Here are a small network's activations along a few directions, averaged over the inputs that share one value of a field.
Values that are neighbours, or in one group, have similar rows; names and order tell nothing.
(in the rows, 500 means zero)
Strong random noise was added to every row along 10 fixed directions; ignore it. To show where, here is one row again and again, with new noise each time:
[404 526 610 542 484 526 456 484 439 569 533 539 530 563 483 434 415 467
 622 409 418 361 493 403 360]
[536 659 456 551 653 662 502 378 522 627 613 456 529 490 571 627 552 440
 592 628 423 827 596 560 660]
[447 440 630 525 393 679 596 761 664 515 317 432 512 524 454 505 593 639
 718 451 539 303 294 476 400]
[824 484 320 536 477 375 678 445 555 336 487 561 609 446 573 694 681 418
 242 564 535 548 501 631 471]
[435 434 571 368 534 541 629 751 565 358 462 483 377 440 421 512 642 696
 497 437 576 444 313 672 518]
[593 503 333 629 568 124 636 677 554 316 670 458 518 882 594 709 498 568
 398 384 497 606 246 445 399]
[322 626 562 491 683 475 420 504 437 498 592 626 459 575 462 466 407 645
 534 467 476 502 367 575 579]
[467 482 768 460 460 629 642 632 620 471 394 573 547 443 575 500 646 543
 717 506 491 277 351 545 305]
[608 490 467 516 648 426 517 354 382 387 636 542 614 604 461 563 561 501
 375 381 418 592 431 684 435]
[227 569 527 439 385 438 379 664 333 531 608 537 208 458 281 212 305 737
 543 198 481 390 480 367 554]
[627 413 481 336 631 239 604 342 243 124 680 758 553 355 373 506 625 539
 114 349 536 566 359 887 436]
[564 600 633 384 307 297 741 641 526 360 631 671 278 282 665 422 642 531
 518 416 490 434 544 438 362]


KAPET, 14 values:
sedek: [271 397 614 373 688 793 340 451 453 630 475 272 538 531 420 505 462 470
 577 668 566 567 625 569 624]
maf: [525 788 592 650 435 475 413 458 589 581 532 686 495 569 600 334 475 680
 651 476 501 497 430 407 585]
raz: [548 647 435 553 754 496 376 379 516 580 610 345 386 740 538 501 545 734
 519 305 246 696 499 604 654]
tiled: [496 623 344 553 582 388 477 476 566 553 523 516 429 510 591 577 438 530
 425 578 460 658 519 417 650]
tulad: [344 353 499 492 535 362 375 538 408 454 586 363 502 779 459 445 312 544
 577 378 494 517 390 436 465]
gomit: [419 457 405 414 621 527 399 450 449 535 430 517 474 447 409 545 400 350
 205 648 582 363 652 576 662]
zadi: [492 444 519 361 504 278 414 550 455 306 514 546 415 520 428 307 497 738
 279 334 592 333 393 670 524]
voz: [649 605 199 629 497 330 371 312 409 497 455 537 536 633 410 475 370 636
 298 540 536 715 539 521 773]
sanat: [428 416 417 368 847 520 454 352 387 413 642 562 537 402 408 658 523 408
 314 632 482 817 530 802 655]
zem: [168 459 523 425 654 460 299 596 450 504 428 552 493 659 363 457 302 558
 432 533 646 179 344 453 507]
lelav: [327 513 671 491 482 536 537 675 619 493 372 655 469 485 618 448 433 482
 597 562 548 207 419 429 378]
bivek: [283 248 727 303 495 431 543 572 392 402 503 518 426 394 564 384 395 241
 602 620 509 340 540 391 262]
kevip: [264 486 470 580 518 281 345 505 382 516 567 615 635 663 484 535 204 380
 547 628 711 566 372 292 526]
seku: [391 435 534 469 625 237 667 709 717 407 414 570 458 481 734 754 455 482
 488 872 670 457 288 494 520]
KAPET is arranged as a ring.
Name the neighbours of raz, in listed order. -> tiled, seku
Name the neighbours of maf, in listed order. -> zem, kevip
Name the neighbours of zadi, in listed order. -> sedek, tulad
Name the neighbours of lelav, in listed order. -> gomit, sanat

SADAB, 14 values:
mamam: [495 330 398 258 491 423 722 767 575 456 502 182 159 358 586 646 610 350
 358 664 544 641 752 464 577]
dopo: [169 477 658 356 704 495 394 544 427 459 559 603 529 518 507 573 346 351
 478 708 625 392 475 492 493]
refe: [376 392 449 533 459 523 452 502 416 552 609 438 518 567 447 576 356 270
 455 506 516 550 602 354 440]
fova: [410 417 427 401 618 355 462 466 395 431 608 394 449 611 489 542 417 466
 400 561 510 622 561 527 516]
reni: [482 617 571 705 540 560 286 223 479 660 276 759 708 590 472 327 300 609
 568 430 374  26 388 434 399]
pefir: [586 544 407 460 574 543 501 425 533 482 411 551 426 388 499 466 559 582
 285 445 443 369 567 627 593]
togep: [599 445 403 561 400 537 559 773 694 463 297 421 455 594 424 485 585 625
 403 385 552 177 473 484 482]
nivir: [752 638 273 539 344 454 540 517 593 557 466 516 408 296 537 541 555 453
 325 656 617 517 738 461 685]
rigi: [421 557 493 510 464 354 512 559 537 460 440 638 455 450 547 479 396 577
 509 603 561 530 426 487 570]
did: [425 525 509 545 550 578 402 526 491 549 474 464 531 543 485 453 430 612
 604 572 557 565 421 446 626]
voga: [571 563 436 504 375 506 436 490 548 612 420 571 434 398 574 425 444 448
 472 651 567 394 620 375 620]
nulat: [525 402 409 473 450 332 562 481 379 341 694 468 457 557 337 475 537 572
 462 162 404 689 403 532 406]
zef: [566 226 475 420 451 710 521 471 449 611 458 200 596 486 480 607 574 131
 489 624 538 499 740 457 334]
keme: [689 556 400 462 554 422 638 520 598 354 462 549 517 375 594 670 712 473
 251 584 508 518 546 696 536]
SADAB is arranged as a ring.
Going along SADAB from keme by way of its neighbour nulat, in what order are togep, nivir, rigi, did met? -> rigi, did, nivir, togep
Name the neighbours of reni, in listed order. -> mamam, pefir
What is the length, in steps, of the shortest route from refe to voga? -> 4

BESE, 9 values:
leta: [628 161 407 411 532 498 639 643 500 460 504  90 429 606 468 626 633 336
 433 504 469 617 667 554 411]
bapi: [492 282 433 347 431 556 628 505 566 407 221 487 622 171 483 662 526 275
 335 897 721 448 575 557 504]
defo: [333 533 451 502 546 504 436 617 362 503 708 421 385 577 252 423 420 609
 527 281 481 679 473 531 573]
finad: [511 445 483 621 408 411 388 484 372 589 545 399 453 751 412 390 434 504
 481 131 344 349 568 296 370]
nizov: [562 445 495 443 340 553 580 587 603 462 551 355 389 459 515 450 615 618
 600 412 547 635 458 500 530]
lavu: [600 518 587 618 308 576 603 651 626 522 457 424 513 654 570 471 556 574
 665 250 354 217 417 334 197]
nef: [659 459 395 565 289 390 492 401 418 517 555 487 600 471 588 545 430 241
 415 632 618 580 645 297 430]
nole: [576 509 597 555 714 752 356 182 458 695 499 396 719 590 558 497 539 318
 634 518 268 504 681 591 417]
minoz: [333 672 726 684 199 805 348 180 292 648 353 959 814  52 203 259 329 506
 884 462 542 717 247 426 566]
BESE is arranged as a tree with 2 forks.
Name the neighbours of finad, in listed order. -> minoz
Name the neighbours of defo, in listed order. -> lavu
Name the neighbours of nef, in listed order. -> nizov
